Each row has a name. Each piece below is followed by the name of the row it came from, unless a question asks for something else. Each question is about the rows just above it. Some pieces are copies with a little noise. Places in a row count from 0.

[ -83,  -15,   99,   39,  -46,  -42,  -51,    3,    0,  -89,   76,  -83,
 -178,  132,  -69, -127,  133, -187,  -93,  -92,  116, -258] -> Z
[ 248,  109, -255,   33,  240,  216,  101,  -79,   57,  197, -191,  191,
  258, -289,  215,  246, -394,  482,  209,  243, -245,  633] -> M
[  17, -167, -158, -419, -268, -245,  181,  170, -176,  255, -137,  162,
  873,  109,  -96,  -76,  168, -199,  -79,  -98,   89, -250] -> S
[  82,  113,  -16,  213,  217,  198,  -50, -114,  106,  -46,   -6,   -6,
 -321,   61,   70, -138, -113,   35,  -35,   22,   73,  -13] -> W
[  26,   96,   31,  194,  152,  142,  -64,  -91,   87,  -88,   32,  -45,
 -350,  108,   23, -170,  -34,  -59,  -75,  -24,  115, -127] -> B
[-117, -272,  -44, -530, -468, -428,  164,  261, -248,  194,  -54,   84,
  907, -249, -111,  431,  161,   72,  167,   26, -274,  238] -> U
[ -40,   39,   72,  111,   40,   35,  -68,  -38,   42,  -96,   60,  -68,
 -266,  132,  -35, -158,   73, -144,  -90,  -66,  135, -220] -> X
[ 272,  259, -178,  361,  486,  444,  -18, -229,  199,   38, -119,  100,
 -352,  -76,  240,  -76, -418,  340,   61,  181,  -30,  365] -> G
[  17, -167, -158, -419, -268, -245,  181,  170, -176,  255, -137,  162,
  873, -346,   19,  467,  -60,  295,  240,  141, -353,  111] -> H
[  17, -167, -158, -419, -268, -245,  181,  170, -176,  255, -137,  162,
  873, -346,   19,  467,  -60,  295,  240,  141, -353,  504] -> F
[ 285,  202, -242,  213,  397,  364,   50, -167,  147,  127, -174,  160,
  -55, -201,  246,   90, -448,  454,  146,  228, -154,  543] -> R
Table of tags by key:
[162] -> Z_415
[-346] -> Z_458
[42] -> Z_423
[-176] -> Z_902
Join F by its entry at place 8: : Z_902
q: [ 272,  259, -178,  361,  486,  444,  -18, -229,  199,   38, -119,  100,
 -352,  -76,  240,  -76, -418,  340,   61,  181,  -30,  365] : G
q: [  25,   96,   31,  195,  152,  141,  -63,  -91,   87,  -88,   32,  -46,
 -350,  108,   22, -172,  -34,  -59,  -76,  -23,  116, -128] : B
q: [  17, -167, -158, -419, -268, -245,  181,  170, -176,  255, -137,  162,
  873,  109,  -96,  -76,  168, -199,  -79,  -98,   89, -250] : S
q: [ -40,   39,   70,  110,   40,   35,  -68,  -38,   42,  -95,   61,  -67,
 -265,  132,  -35, -158,   73, -144,  -91,  -66,  135, -219] : X

[-296,   36, -482,  179] -> N
[-528, -528, -528, -528] -> L
[-296,   36, -482,  817] -> K
Repeated in L: : [-528]
q: [-296,   35, -483,  816] : K
Where do [-296,   36, -482,  179] appear? : N

[-168,  133,  278,  -26,  -59]  T
[  96,   95,  -89,  -45, -837]  V
[  96,   99,  226, -136, -330]  D
[ 139,  109, -223,  209,   35]  Q
[-213,   99,  226, -549,  872]  E
[-213,   99,  226, -136, -330]  A
key -> tag
[-168] -> Z_938
[96] -> Z_363
[-45] -> Z_877
Join V by its entry at place 0: : Z_363
The row with [  96,   95,  -89,  -45, -837] is : V
q: [ 140,  109, -222,  209,   35] : Q
q: [ 139,  109, -223,  209,   35] : Q
q: [  97,   96,  -90,  -45, -837] : V

[ 121, -108, -617,  386, -886,  178, -117, -505, -477]  Y
[  91,   91,  727,   91, -295, -491, -686,  -22,   91]  J
[ 439,  -17,  660, -498,  195,  688, -218,  829,  660]  C
Repeated in J: : [91]
q: [  91,   91,  728,   93, -295, -491, -685,  -21,   90] : J
Which value appears more than once in C? : [660]

[ 740, -445,   48, -118,  242, -140, -299,  317,  525,  289]  tosos
[ 740, -445,   48, -632,  242, -140, -299,   47, -632, -632]  fot
[ 740, -445,   48, -118,  242, -140, -299,   47,  395, -358]  zolos
tags:
[-632] -> Z_282
[525] -> Z_633
Look up the entry of tosos at place 8 in the table: : Z_633
Which row holds [ 740, -445,   48, -632,  242, -140, -299,   47, -632, -632]? : fot
[ 740, -445,   48, -118,  242, -140, -299,   47,  395, -358] is in which row? : zolos
q: [ 740, -442,   49, -118,  243, -140, -297,  317,  524,  289] : tosos
q: [ 740, -446,   48, -119,  242, -140, -298,   46,  395, -357] : zolos
Repeated in fot: : [-632]

[-186, -792,   34, -239,   34,   34, -239] = vir
[-562,  875, -443,  182,  277,  387, -459] = Sokir
[-256,  514, -588,  251,  309,  472, -213] = nutak
[ 414, -276, -106,  248,    8, -101,  389] = num
q: [-253,  511, -587,  252,  307,  474, -212] : nutak
q: [-562,  875, -443,  182,  277,  387, -459] : Sokir
key -> tag
[309] -> Z_283
[8] -> Z_302
[472] -> Z_324
Look up the entry of nutak at place 4 in the table: : Z_283
[ 414, -276, -106,  248,    8, -101,  389] is in which row? : num
q: [-256,  514, -588,  251,  309,  472, -213] : nutak

